A small network was trained on invented records. Each row is its activation on one of them, seen along a few directions.
Here are examples, each followed by its value of one field, G.
The largest differences between rows may come from other fields.
Strong random noise was added to every row along 3 fixed directions; ignore it. To show where, here is one row again and again, with new noise each time:
-272	171	7	88	-118	200	-91	43	17	149	111	307	110	193	-158	-133	125	-160	-139	-227	-240	-20	-312	-47	-97	250	-194
-235	-126	-154	-205	187	-101	-100	-16	-100	-30	-40	37	-327	195	-80	209	-119	-194	36	-124	268	49	188	-159	135	-24	-76
-297	111	-5	-26	83	113	-22	-8	-10	50	-3	156	27	-9	-128	-27	7	-143	-103	-133	-105	120	-106	-114	-42	26	-215
-545	103	259	299	18	-133	-107	-103	-123	55	-19	-107	-124	-458	-21	293	16	-91	104	255	225	-128	-45	-69	153	-422	-236
-289	159	13	50	-33	172	-55	19	10	108	61	244	95	83	-146	-97	79	-148	-130	-182	-200	47	-236	-74	-82	147	-213

65	-62	40	193	-387	-137	-313	149	-105	27	147	-29	-172	344	37	107	126	-113	174	8	220	-403	-55	107	186	40	52 => g5
-401	158	-114	-232	356	367	348	-187	165	139	-71	308	232	-147	-244	-190	-51	75	-286	-154	-357	452	-177	-232	-277	241	-67 => g1
103	13	-202	-420	415	224	362	-160	161	26	-138	101	111	-14	-70	-206	-135	155	-239	-174	-254	390	102	-138	-203	253	186 => g7
-70	-28	41	16	6	-20	-41	63	-34	-110	6	0	86	-159	-4	5	7	-46	-8	-5	-5	161	-44	-19	-32	-150	-281 => g2
-393	189	218	519	-514	13	-252	-7	-8	323	290	278	-17	230	-92	45	299	-92	41	16	-20	-636	-473	104	74	294	55 => g5
-776	91	268	356	69	-85	115	-273	-43	170	-3	-69	-98	-637	-80	377	11	99	136	451	279	-121	-131	-121	108	-386	-56 => g1
72	9	49	206	-275	39	-26	13	7	184	157	104	16	211	37	3	125	117	55	44	-59	-267	-232	170	-67	225	215 => g4
-509	-28	34	107	56	-9	18	-124	-24	49	65	134	-51	-238	-106	157	46	-58	2	40	153	53	-189	-159	48	-52	-257 => g6
24	-189	-190	-276	142	-47	-22	70	-36	-144	-15	63	-103	178	-38	40	-95	-89	-19	-173	109	241	127	-90	-12	38	-154 => g2
238	197	64	-118	259	209	188	16	71	-96	-199	-108	340	-349	41	-280	-86	75	-184	-20	-429	419	74	15	-224	-182	-128 => g4
44	109	149	-21	114	16	198	-89	100	4	-80	-90	186	-316	36	-79	-37	202	-91	144	-167	65	62	50	-125	-106	132 => g8
154	189	77	91	-152	248	116	-25	158	179	109	241	344	81	-14	-343	176	149	-223	-155	-467	-57	-349	118	-249	407	112 => g7
10	26	171	298	-293	-163	-182	108	-57	-62	80	-121	23	-106	63	77	93	-54	152	175	123	-260	-45	112	128	-214	-100 => g8
107	-233	-125	-181	241	-141	72	-75	-57	-145	-136	-230	-217	-119	93	186	-163	64	130	130	314	155	304	-81	121	-209	80 => g7
-201	-272	-78	47	-73	-330	-192	0	-164	-58	41	-152	-469	143	20	441	-74	-109	311	185	623	-255	225	-56	323	-205	68 => g1
8	28	215	206	-2	-121	-92	82	-92	-227	-85	-254	155	-555	116	48	-3	-44	83	208	44	166	41	35	53	-539	-424 => g2
-475	284	159	359	-323	281	113	-109	154	400	260	446	277	69	-203	-142	263	107	-142	-10	-353	-273	-624	49	-218	447	95 => g8
-278	122	24	237	-180	173	-198	76	-30	68	116	255	130	73	-126	-118	169	-214	-70	-169	-171	2	-355	-62	-30	140	-372 => g3
-231	-9	-44	33	-3	82	-77	84	-56	-79	36	121	80	-74	-95	-8	32	-163	-16	-98	-23	246	-162	-102	-27	-84	-430 => g3
-341	124	51	108	-22	104	-83	0	-16	85	47	177	44	-9	-126	-20	64	-133	-78	-85	-110	12	-181	-75	-41	45	-209 => g5
481	15	59	82	-175	-62	-109	137	-27	-44	-7	-167	39	141	161	-96	23	37	62	32	-89	-168	98	213	2	-31	160 => g4
-9	-310	-260	-250	230	-198	-165	-4	-169	-158	-106	-149	-478	210	31	289	-173	-199	170	-68	498	78	362	-176	279	-131	-50 => g3
-222	-98	-170	-88	133	50	-65	-73	-17	54	37	223	-157	206	-100	26	1	-132	-80	-217	52	55	-56	-150	15	263	-91 => g6
-285	210	79	61	190	282	188	-55	109	-70	-68	146	458	-557	-128	-267	48	-19	-230	-48	-397	496	-271	-161	-213	-112	-506 => g6

Which value of G does each new row have?
271	-191	-255	-258	-52	-124	-181	182	-84	-136	4	-39	-269	536	6	64	-89	-194	113	-194	235	-45	253	-15	159	86	56 => g5
213	-84	-88	-41	-127	-27	-163	188	-63	-130	64	43	20	210	33	-68	35	-151	16	-186	-10	68	-42	47	13	37	-242 => g2
-206	-197	-204	-348	394	-75	44	-1	-106	-235	-153	-82	-195	-157	-62	195	-216	-173	35	-73	280	486	264	-251	91	-311	-370 => g3
-261	-128	-65	16	-59	-215	-176	-54	-85	85	78	44	-413	303	-48	289	-16	-138	133	-3	394	-361	111	-66	237	91	161 => g5
-107	-62	-76	3	91	15	-109	4	-73	-69	-54	-19	-93	-26	-23	48	-25	-135	35	-38	104	119	40	-117	86	-85	-194 => g3
215	-159	70	295	-405	-282	-240	-7	-81	167	206	-59	-333	383	172	220	140	69	227	118	334	-719	-32	236	219	217	438 => g7
709	-45	-240	-348	9	102	6	193	51	-97	-52	0	63	532	80	-300	-69	-18	-96	-314	-257	123	181	120	-117	296	203 => g4
-48	60	-209	-59	-102	295	-65	55	62	128	114	379	92	473	-165	-252	124	-157	-157	-379	-258	53	-306	-91	-100	519	-90 => g3
